A small network was shown many inputs. Here are its activations along a few directions, one row for each input.
Each table varies a few parts of the input and shows all the possible inputs, shuffled.
Descriptions start from the smaller parts, as in this example, which fits no table here: one of 8 places around a ring, together with either a single point or one of 11 places along a line or (one of 2 separate values, together with one of 6 places along a line).
Shared parts are said once, and a part with two or three values counts as separate values.

Other details of the inputs shift rows strongly along two fixed directions, in all tables alike. That doesn't count.

Rows:
x1: [ -6 -16  -1  -2   8   4  12  -6  15  -5   2]
x2: [ -4  -5  -3   9  -2   3   0 -11  19  -8 -17]
x3: [ -1 -12   6   8   5  11  -4   6   7   2 -16]
x4: [ 0 -6 -4  7  1  1  9 -9 25 -3 -2]
x5: [  6 -16  -1   3   7  -9  -3  11   1 -13 -14]
x6: [  3 -18  -4   4  -1  -4   4  16   6 -14   3]
x7: [-11  -9   1   3   7   8   2  -2  12 -10 -16]
x8: [ 14 -13  -4   8   8   9   4   2   9  -3   9]
x9: [  6 -16  -1   5   4  -5   8  16   6 -17   1]
x10: [-6 -6  0  5  7  4  9 -2 23 -2 -3]
x11: [  4 -15   1   3   1  13   1   2   8   3 -14]
x12: [  4 -16  -9  11   4   8 -12   4   6  -6  -4]
x13: [  5 -14   1   5   0  16  10   8  13   1   1]
x14: [  3 -18  -4   2   1  -8  -6  12   0 -11 -12]
x15: [ 10 -13  -3  12   5  14  -4   1   3 -11  -6]
x16: [-23  53   4  -5 -32   7   5  -8 -22 -20  26]
x17: [ 13 -12   4   8   6   2  10   6   5 -14   3]
x18: [  6 -15  -9  10   4   7  -3   7  11  -2  12]
x19: [ 17 -13   1   9   8   5   8   0   9  -6   7]
x20: [-20  39  -5  -4 -31  12 -13   5 -42  -9  19]
x21: [ -8  44   6 -10 -22  -5  -1  -1 -48 -11  10]
x22: [  2 -11   8   9   6  10   5  11  13   6  -3]
x23: [ 16  11  -2 -36  28 -44  -9 -18  -7  79   7]
x24: [  3 -13   5   5   2  10  -1   4   7   3 -14]
x25: [  0 -19 -10   6   0  -2 -10  12   3  -9  -8]
x26: [  4 -13   5   7   1  14   9  10  13   1   0]
x27: [ 11 -12   4   8   6   2   2   3  -1 -16 -11]
x28: [ 14   9   5 -32  28 -49  -9 -19  -9  83   5]
x29: [-25  47   4 -14 -19   6   9  -7 -29   1  22]
x30: [-19  37  -5  -3 -34   8  -1  13 -37 -14  31]
x31: [ -9  -6   0   7   4   7   0  -4  17  -8 -17]
x32: [-31  43   5 -11 -29  14   3 -12 -40 -14  11]
x33: [ -4 -13  13  15   2  11  -3   8   5  -1 -17]
x34: [  0  -7  -1   3  -3   1   3  -6  27 -22   3]
x35: [  2 -18 -11   6   3   3  -4  11  11  -1  11]
x36: [ 28  11  -5 -33  27 -48 -14 -31 -19  63   1]
x37: [  9  17  -7 -38  14 -49 -20 -36  -1  44  -3]
x38: [-26  55   4  -6 -33   7  -5 -12 -29 -21  11]
x39: [ -1 -11   8  10   4  11  -4   8   7   1 -17]
x40: [ 12 -13   2   6   7  -5  10  10   6 -15   1]
Description of these inputs: one of 2 separate values, together with either one of 5 places along a line or one of 6 places along a line or one of 9 places around a ring.
Q: The inputs of x5 and x9 match in every part but the choice among 2 separate values. If x36 is changed in the same way as x5 into x9, which row does it become?
A: x19
Q: The inputs of x31 and x10 match in every part but the choice among 2 separate values. If x14 is changed in the same way as x31 into x10, which row does it become?
A: x6
Q: Start at x28 and move only the place on the line of 5, one step at a time. The first step leads to x22. Which rows follow, in order?
A: x23, x26, x13
Q: Start at x1 and move only the place on the line of 6, one step at a time. The first step leads to x29. Which rows follow, in order?
A: x10, x4, x16, x34
Q: Change only the choice among 2 separate values in x28. List by row number the other rows that result.
A: x33

Rows:
x41: [  2 -17  10  27  -7  36  12  23   4 -30  -2]
x42: [  1  12  -4 -16   0 -16 -11   2 -26  35   7]
x43: [ 28 -62  -3   9  38  -9  -3  11  38  20 -22]
x44: [ 13  13   1 -23  13 -25  -6  -9 -24  51   9]
x45: [ 10 -58   0  31  14  26   3  29  35 -25 -20]
x46: [ 31 -55  -1  -8  56 -31  -3 -20  53  49 -37]
x47: [ 17 -52  -3  14  24 -11  -7   2  34 -23 -38]
x48: [-11  25   2 -13  -6  -8   8 -16  -4   2  10]
x49: [ -3  24   5 -18   4 -14  -4 -20 -13  33  -3]
x50: [-11  24  -4 -12  -9  -7  -1 -17  -3   0   9]
x51: [-47  33  13  35 -56  68   7  23 -21 -77   1]
x52: [-11  25  -1 -11 -10  -6   5 -16  -3  -1   9]
x53: [  5  19   0 -34  18 -40 -13 -30 -11  65  -6]
x54: [-18  27  -5  -4 -19   5  -1 -12  -7 -14  11]
x55: [  7  17  -2 -15   2 -19   7  -4 -14  17  24]
x56: [-20  26   6  -1 -17  12  -4  -4 -15  -3  -3]
x57: [  3  16  -2  -1 -15  -5  -7  14 -39 -20   6]
x58: [ 10 -60  -4  41   6  35  12  30  50 -59  -7]
x59: [ -4  20  -7   0 -18   5   0   5 -19 -11  26]
x60: [ -2  21  -1  -1 -17   3   8   6 -17 -11  26]
Q: What is each input in this table made of?
A: one of 2 separate values, together with either a single point or one of 4 places along a line or one of 5 places along a line
Q: The inputs of x45 and x56 match in every part but the choice among 2 separate values. If x55 is changed in the same way as x45 into x56, which row does it become?
A: x48
Q: Change only the place on the line of 4 in x59. List by row number the other rows that result.
A: x55, x58, x60

Rows:
x61: [ -3 -38 -11 -11  29 -20   2 -17  57  25 -21]
x62: [ -2 -14  24  36 -17  57  10  25   9 -47 -26]
x63: [-17 -20   8  33 -18  34  -8  15  11 -68 -26]
x64: [-43  42   4   1 -24  30   5  -7 -12 -11   6]
x65: [ -2  46   4   6 -28  20  13 -20  -8 -37  28]
x66: [ 34 -49 -14   4  34 -35 -10  12  10  17 -15]
x67: [  9  11   1 -13   4 -28   3  -4  -3  -6  -9]
x68: [ 24 -34 -13  -3  32 -23  -8 -40  60  15  -9]
x69: [ 11 -44 -10   0  34 -20 -23 -14  31  26 -49]
x70: [ -9  35 -17 -30 -13 -24  -1  -1 -29  44  41]
x71: [ -9  47   6 -29 -12 -28 -28 -25 -45  41  -9]
x72: [  3 -22  20  34 -10  61  20  30   0 -49 -19]
x73: [ -5 -24  13  41 -11  51  13  35   8 -32   4]
x74: [  9  40   0 -22  -8 -16 -12   1 -54  56  16]
x75: [ -1  27  17   6 -21  20   6  12 -50 -26   0]
x76: [ -2  23  12   3 -18   9   7   9 -48 -37   7]
x77: [-22  41  -9   2 -31  24  -1 -30  -3 -33  22]
x78: [  6   3  17  -3  13   8  16  -1 -12  23   1]
x79: [  3 -15 -19 -12   1 -22  -6  11   6   7  24]
x80: [ -3  55   4 -40  -8 -46   2 -22 -30  28  21]
x81: [ -8 -20  12  26  -8  37  38  21  21 -54   7]
x82: [-20   1   4  -5   9  10  -7 -18   6  30 -17]
x83: [ 11 -14  17   5  23   1   8  -4  19  27 -19]
x84: [ -3  51  12 -32   4 -14  13 -13 -35  42  27]
x85: [ 30 -12  -8  -1  22  -6  17 -26  23  -6  13]
x86: [ 25 -44  -2 -13  37 -32  15  -4  35   6  -6]
x87: [-19  47 -13 -39 -11 -40 -16 -30 -35  27   3]
x88: [ 28 -56 -11   0  29  -3 -19  17  21  43 -15]
x89: [ 21 -33   9   0  42 -14  11  -4  49  30 -22]
x90: [ 12  36  -3 -23  -5 -31 -18  -1 -59  45  14]
x91: [-22  36  16   5 -30  30 -12  -2 -27  -4 -12]
x92: [ -6   7  -7 -12   1 -27  -9 -15   3  -1 -15]
x93: [-22  57  11 -31  -6 -17  -9 -25 -21  47  15]
x94: [  7 -40   7   2  34  -9  -8 -16  43  43 -34]
x95: [ -5 -15  -4   0  11   8 -12 -10  12  25 -39]
x96: [-11 -33   2  37 -15  58   5  37  10 -32   7]
x97: [ 16  46 -15 -23  -8 -27  -4 -28 -29  35  48]
x98: [ 32 -48  -5  -8  40 -36  10  -4  22   3 -18]
x99: [-11  14  -8   7 -32  14 -14  24 -46 -31  21]
x100: [-22  41  10   1 -29  14  27   2 -12 -22  14]
x101: [  2 -18  19  37 -15  41   4  25   6 -60 -30]
x102: [ -3 -21 -12  -1  15 -16 -19 -10  11  -1 -33]
x103: [-35  37   8   0 -33  16  10  -5  -2 -20  11]
x104: [ -7 -14  -3  -8   9 -22  -5 -11  35  -3 -10]
x105: [ -6  15  -5   8 -30  21 -17  25 -46 -15  14]
x106: [ -9 -12   8  38  -9  44  17  36  16 -40  14]
x107: [ 27 -49 -11  -3  34 -39  -1   7  39  18   4]
x108: [-16  27   1   9 -32  15  18  21 -15 -18  35]
x109: [ -1 -14  14  33 -14  29   5  23   1 -71 -20]
x110: [ -1 -20  -3  36 -18  21   8  36   2 -67   7]
x111: [ -1  33 -22 -32 -12 -37 -15   0 -47  28  31]
x112: [  0 -41 -14 -13  30 -31  -7 -18  52  13 -20]
x113: [ 37 -49 -29   0  31 -16 -10 -12  49  17  17]
x114: [  1  -4 -10  -4   8   0  -3  14   3  29  20]
Q: What is each input in this table made of?
A: one of 6 places along a line, together with either a single point or one of 8 places around a ring
Q: The inputs of x63 and x76 match in every part but the place on the line of 6. If x93 is changed in the same way as x63 into x76, which row does it become?
A: x84
Q: The inputs of x74 and x62 match in every part but the place on the line of 6. If x73 is changed in the same way as x74 into x62, which row does it become?
A: x83
Q: Start at x69 and move only the place on the line of 6, one step at a time. The first step leads to x71. Which rows follow, in order?
A: x101, x75, x90, x105

Rows:
x115: [13 -1 -1 -9 10 -5 10 -5 -4 32  7]
x116: [  3   1 -11 -13   4 -25 -12 -19  -1   6  -3]
x117: [ 22   0   0  -7   6 -27  -8  -5 -12   3   0]
x118: [ -1   2   5  -9  13 -16 -10 -10 -11  14 -18]
x119: [ -2   3 -15 -15  -1 -26  -5 -13  12   9   5]
x120: [  3   4  -2 -16  14 -24   5 -11   6  10   9]
x121: [ 19 -71  13  38  31  20   8  24  54 -24 -45]
x122: [11 -1 -7 -7 12 -6 -2  0  3 31 24]
x123: [-41  75  19  -9 -45  23   4  -2 -65 -14  15]
x124: [-17   6   4  44 -47  58  12  35 -26 -91  12]
x125: [-39  78   1 -10 -47  12   7  -6 -46 -26  39]
x126: [-46  19  13  41 -52  70   7  24  -2 -74  -9]
x127: [ 18   1  -1 -14   6 -31   3  -1  -4   7   7]
x128: [ 14 -11 -12  -7   4 -18 -17   6 -12  17  15]
x129: [ 12   0  -7 -32  19 -48   0 -19  -3  29   4]
x130: [ 17   6  11  -9  10 -10   8 -12   0  25   2]
x131: [ 12   4   9  -3  11 -18 -11   0 -14  16 -17]
x132: [ -7   7   2 -12   1  -7  -6 -17  14  31  -9]
x133: [-19  82  24 -17 -42   9   7  -6 -66   9  26]
x134: [  5   4   7 -15  12  -7   9 -20   3  23   0]
x135: [ 9 -3  4 -9  8 -6  6 -1 -7 34 -2]
x136: [ -1   4 -12 -14   2 -15 -18 -14   2  14 -12]
x137: [ 10 -80   0  37  26  31  -1  35  54 -13 -29]
x138: [  3  -6  -3  -3   8  -8 -20  10 -16  28  -1]
x139: [ 17 -64   3  29  34  18  18   3  65 -32 -22]
x140: [  3   2 -14 -11  -1 -23 -17 -18   5   7  -2]
x141: [ 18   8   6  -6  13 -15   9 -12   1  18  10]
x142: [ -6   5   4 -15   6  -8  -2 -17  10  28 -10]
x143: [  0   2 -10 -17   7 -17 -14 -14  -3  12 -14]
x144: [-28  65   1  -4 -52  29 -11  18 -75 -20  36]
x145: [-18 -66   8  61  -2  66  14  32  64 -82 -45]
x146: [  0   9  -5 -10  12 -12   2 -23  13  18   7]
x147: [ 14  -6 -11 -13   5 -25   5   4  -9  14  12]
x148: [  7  -4 -10  -9  10 -16  -4   9   2  23  27]
x149: [ 10  -1  -4 -14   9 -25  -7 -15  -9   2  -2]
x150: [  9  -3  -2 -10   9   0  -1   1   1  37  17]
x151: [ 12  -1  -9 -10  11 -21   6   4  -3  19  16]
x152: [ 15  -5  -9  -9  10 -14  -8   3 -20  18  -5]
x153: [-36  20  13  35 -44  72  20  12   2 -76   6]
x154: [ 26 -67   2  31  31   5  15  22  64 -36 -18]
x155: [-20  72   5  -3 -44  24  15   1 -61 -12  44]
x156: [  9  -3  -2  -4  10 -13  -9   5 -19  24 -11]
x157: [  9  -9 -13 -13   3 -20  -6  11  -4  18  22]
x158: [  0   2  12 -15  10  -8   4 -14   1  25  -9]
x159: [  8 -63 -11  27  24   6   6   8  78 -30 -18]
x160: [ 11 -61  -7  31  25  18   9  -1  78 -25 -21]
x161: [-41  17  12  42 -46  64   4  22 -11 -87 -12]
x162: [ 4 -5  3 -9  6  0 -5  6 -3 40  8]
x163: [ -7   6  -5  -7   4 -16 -19 -14   3  21 -18]
x164: [ -1   1 -11 -17   4 -27  -1 -14   6   7   4]
x165: [  7   0  -3 -18  11 -17  -9 -10 -11   9 -14]
x166: [ -2   9  -2 -12   3  -6  -1 -23  16  28   0]
x167: [  4  -3   2  -5  11  -9  -1   4 -14  33  -9]
x168: [-19  15  16  43 -45  64  10  35 -24 -98  -3]
Q: What is each input in this table made of?
A: one of 6 places along a line, together with one of 9 places around a ring
Q: The inputs of x164 and x147 match in every part but the place on the line of 6. If x153 is changed in the same way as x164 into x147, which row does it become?
A: x115
Q: The inputs of x165 and x136 match in every part but the place on the line of 6. If x158 is changed in the same way as x165 into x136, which row does it become?
A: x132

Rows:
x169: [-15  34   5  -8 -25   9  -2  -5 -27 -15  -2]
x170: [ 5 -8  3  7 -1 11 10  1 18 -4  8]
x171: [  6  -8   9   4   7  11   3  -9   9   2 -11]
x172: [-1 -9 -2  0 -4 -4  8  3 17 -2 -4]
x173: [  1  -8  -3   0  -6   2   5   6  17 -16  -1]
x174: [ 21   4  -6 -38  24 -52 -14 -34 -10  57 -10]
x175: [-12 -11  -3   4   2   8  -5   2  14   3  -7]
x176: [12 -3  3 10 -2 -4 -2  6 18 -3  1]
x177: [ -4  -8  -1   0   7  -8   2   2  10 -15  -6]
x178: [ 16 -13   4  13   6  -3 -10  19  -2   4  -3]
x179: [ -4  28   4 -15  -6  -7   1   3 -37  32  16]
x180: [-7 -6  6  7 11  4  9  1 13 -5 -3]
x181: [  1 -11  -1   2   8  -9   2  -2   7 -17  -1]
x182: [ -9 -10  -3   7   4  12  -3  -1  14   7  -3]
x183: [ 4 -7 -2  3 16 -2  6 -3  9 -8  2]
x184: [ 13 -16  -3   7   8  10   4  13  -4  -4   4]
x185: [-22  38   3  17 -34  24 -14  10 -24 -25  14]
x186: [-17  29  -7  -6 -25   6 -10  -4 -27 -12  17]
x187: [-1 -8  3  0 -2  1  9  3 19  2 -1]
x188: [-11 -12  -8   2   0   2  -6   2  12   0 -10]
x189: [  8  -7   2   4   7  11   3  -7   6  -7 -12]
x190: [-8 -9  1  2  8 -8  5  2 10 -7 -9]
x191: [-22  32  -6  -8 -26   9 -10   0 -24 -12  11]
x192: [  8 -11  -4   0  -4  -3   4   1  14 -13   4]
x193: [  2 -18  -1   4   2   0   2  18  -3   0  -8]
x194: [  4  27   4 -18  -3  -9  -2  -2 -39  34  23]
x195: [ -7  33  -2 -10  -8 -11   3 -11 -29  -3  19]
x196: [ -4  -7   9   3   2  10   3  -3  10  -2 -20]
x197: [  7 -18  -3   0   3  -2  -2  18  -3  -5  -5]
x198: [ -4 -11  -2   8   5  14  -4  -3  13   2   2]
x199: [-13  31 -10  -4 -21   7  -7  -7 -28  -5  19]
x200: [  9  -3   8  11   3   1  -9  -2   7  -3 -19]
x201: [ 11 -21  -2   4   1  -1  -2  14  -6 -10   1]
x202: [  3 -11 -11   2   9   5  -6  -5  11   4   1]
x203: [ 23  -2  -5 -46  37 -63 -13 -16 -15  95   0]
x204: [-17  33   6  -8 -23   6   1  -7 -27  -4  -6]
x205: [  1  -3   7  16   6  -3  -3   6  10 -16  -4]
x206: [-1 -7  6  7 13  4  7 -2 11 -7  3]
x207: [ 11 -10  -7   3  -1  -1   7  -1  14  -8   6]
x208: [ 16 -19  -6   6   6   0   1  11  -6  -3   4]
x209: [ 1 -7  3  5 -1  7 12  2 19  2  2]
x210: [11 -8 -5  1  3  3  8 -1 16 -3  6]
x211: [-9 -8  6  2 10 -3  6  2 12 -4 -6]
x212: [ -1  -6   8   5   5  12   5  -6  10   3 -17]
x213: [ -6  33   2  -6 -20   6   1 -13 -32  -8   6]
Q: What is each input in this table made of?
A: one of 5 separate values, together with either a single point or one of 8 places around a ring
Q: The inputs of x183 and x189 match in every part but the choice among 5 separate values. If x195 is changed in the same way as x183 into x189, which row does it become?
A: x213
Q: The inputs of x204 and x188 match in every part but the choice among 5 separate values. If x212 is changed in the same way as x204 into x188, which row does it become?
A: x182
Q: Which other rows agree with x208 in the choice among 5 separate values? List them by row number.
A: x178, x179, x184, x193, x194, x197, x201, x203
